Each row below holds a small network's activations on one input, seen along a few directions.
Each table varies a few parts of the input and shows all the possible inputs, shuffled.
Descriptions start from the smaller parts, as in this example, which fits no table here: one of 8 places around a ring, together with either a single point or one of 9 places along a line or (one of 3 separate values, together with one of 4 places along a line).
Shared parts are said once, and a part with two or three values counts as separate values.

Other details of the inputs vary at random and push rows far along two fixed directions, the same in every table; ignore that.

A family of inputs:
row 1: [ 18   3  43 -25  15  13  18   5  18 -41  -8   8]
row 2: [ 31  -1  33 -31   1  19  18  21  -4 -19  -9   8]
row 3: [-13  -5 -55  28 -23 -32 -22   4 -15  44  10 -11]
row 4: [-25  17 -43  47 -19 -79 -32  -8  42  69  12  13]
row 5: [ -1  20  39   2   5 -35  -6  -1  51  -1   0  30]
row 6: [-44 -15  63   5  54  15  20 -32  19 -17 -16  52]
row 7: [  9 -10 -46  -4  -8  35   4   2 -47   0   0 -45]
row 8: [  8  -1 -43   0 -13  44  -1  -1 -51   6   5 -40]
row 9: [-10  -5 -61  11 -18  71 -12  -7 -78 -10  16 -50]
row 10: [-40 -33   1   6  39  66  24 -36 -55  -1 -12  -7]
row 11: [ 14   6  34 -10  -1 -45   3  13  42  12  -7  29]
row 12: [-12  -4 -57  13 -18  54 -14  -6 -65  -3  15 -44]
row 13: [-11 -19 -64   8 -21  47 -17   1 -80  -5  16 -40]
row 14: [ 13   3  51 -19   6 -13   6  12  28 -22  -3  31]
row 15: [-38  -3 -47  46 -23 -73 -39  -7  19  46  19  14]
row 16: [ 14   6  33  -9  -1 -44   4  14  43  12  -6  32]
row 17: [  6   6  35  -9  10 -20   7   2  40 -21  -5  21]
row 18: [ -7  -7 -57  13 -12 -13 -10  -5 -21  25   2 -37]
row 19: [-24   0 -50  38 -14 -78 -23  -7  34  53   5  -3]
row 20: [ 37  12  39 -34   7  45  24  10  -3 -25 -10  -2]
row 21: [ 18   3  44 -26  15  11  18   3  18 -41 -10   5]
row 22: [  6   8  48  -5  13 -29   7   2  57 -18  -5  32]
row 23: [-37  -2 -46  49 -23 -69 -39  -4  19  46  20  16]
row 24: [ 11  18  48 -13  10  -3   6   3  35 -20  -1  27]
row 25: [ 40  -4  24 -42  11  55  30  13 -22 -38 -15 -21]
row 26: [ 39   9  32 -40   8  59  26  10 -23 -32 -12 -17]
Description of these inputs: one of 2 separate values, together with either a single point or (one of 3 separate values, together with one of 4 places along a line).
Q: The inputs of row 7 and row 22 match in every part but the choice among 2 separate values. If row 3 is changed in the same way as row 7 into row 22, which row does it become?
A: row 23
Q: A walk changes only the place on the line of 4. It starts at row 4 and steps to row 20. List the rest of the walk in order.
A: row 8, row 26
Q: Which other rows does row 2 become when the choice among 2 separate values takes its other values? List them by row number.
A: row 13

A family of inputs:
row 27: [-20  16 -16  27  -3 -33 -17 -15  29  31   5   0]
row 28: [-12 -19 -53  10 -20  41 -15   3 -77  12  12 -32]
row 29: [ -1  26 -26  22 -13 -38 -18  -3  31  30   7  -3]
row 30: [  4 -15  31 -22  17  53  19   6 -35 -25 -10  16]
row 31: [ 36  -6  19 -39   9  36  30  13 -17 -21 -16 -20]
row 32: [-32   0 -15  27  -5 -45 -26 -13  23   7  13  15]
row 33: [ -1   2 -20  17 -28 -46 -22  13  17  34   9  19]
row 34: [ 16 -15 -72  -2 -17  29  -1   7 -60  16   2 -59]
row 35: [ -9  -8 -63  11 -26  35 -20   2 -63 -16  20 -47]
row 36: [ 18  34  65 -14  13 -32  12   3  76  -5  -9  37]
row 37: [ 13  -1  27 -24   3  41   6   9 -16 -52  -1  -7]
row 38: [ -5  12 -22  24 -25 -54 -27   8  30   7  16   6]
row 39: [  8   0  57 -20  15  -1  12   7  15 -12  -6  41]
row 40: [  8 -10  51 -19  33  -2  34  -2  28  -9 -24  21]
row 41: [-18  -8 -19  18   5 -48  -2 -14  19  38  -9   3]
row 42: [ -5  -3  51 -10  23   3   8  -2  32 -39  -3  34]
row 43: [ 29 -10  24 -34  15  39  30   8 -19 -21 -20 -19]
row 44: [-34   4 -15  35   9 -24  -8 -26  25  31   7   9]
row 45: [ 13   8  29 -22  18  55  23 -12 -15 -29  -6 -10]
row 46: [ -8  -7 -33  14 -22 -10 -17   9 -24  25  16  -4]
Q: Describe the family of inputs behind these rows.
A: one of 4 separate values, together with one of 5 places along a line
Q: The inputs of row 35 and row 42 match in every part but the place on the line of 5. If row 46 is changed in the same way as row 35 into row 42, which row does it become?
A: row 30
Q: Which other rows does row 28 become when the choice among 4 separate values takes its other values? List them by row number.
A: row 27, row 37, row 43
Q: A walk changes only the place on the line of 5. It starts at row 44 and steps to row 45. List the rest of the walk in order.
A: row 27, row 36, row 29
Q: Which other rows does row 31 become when the place on the line of 5 takes its other values? List them by row number.
A: row 34, row 40, row 41, row 43
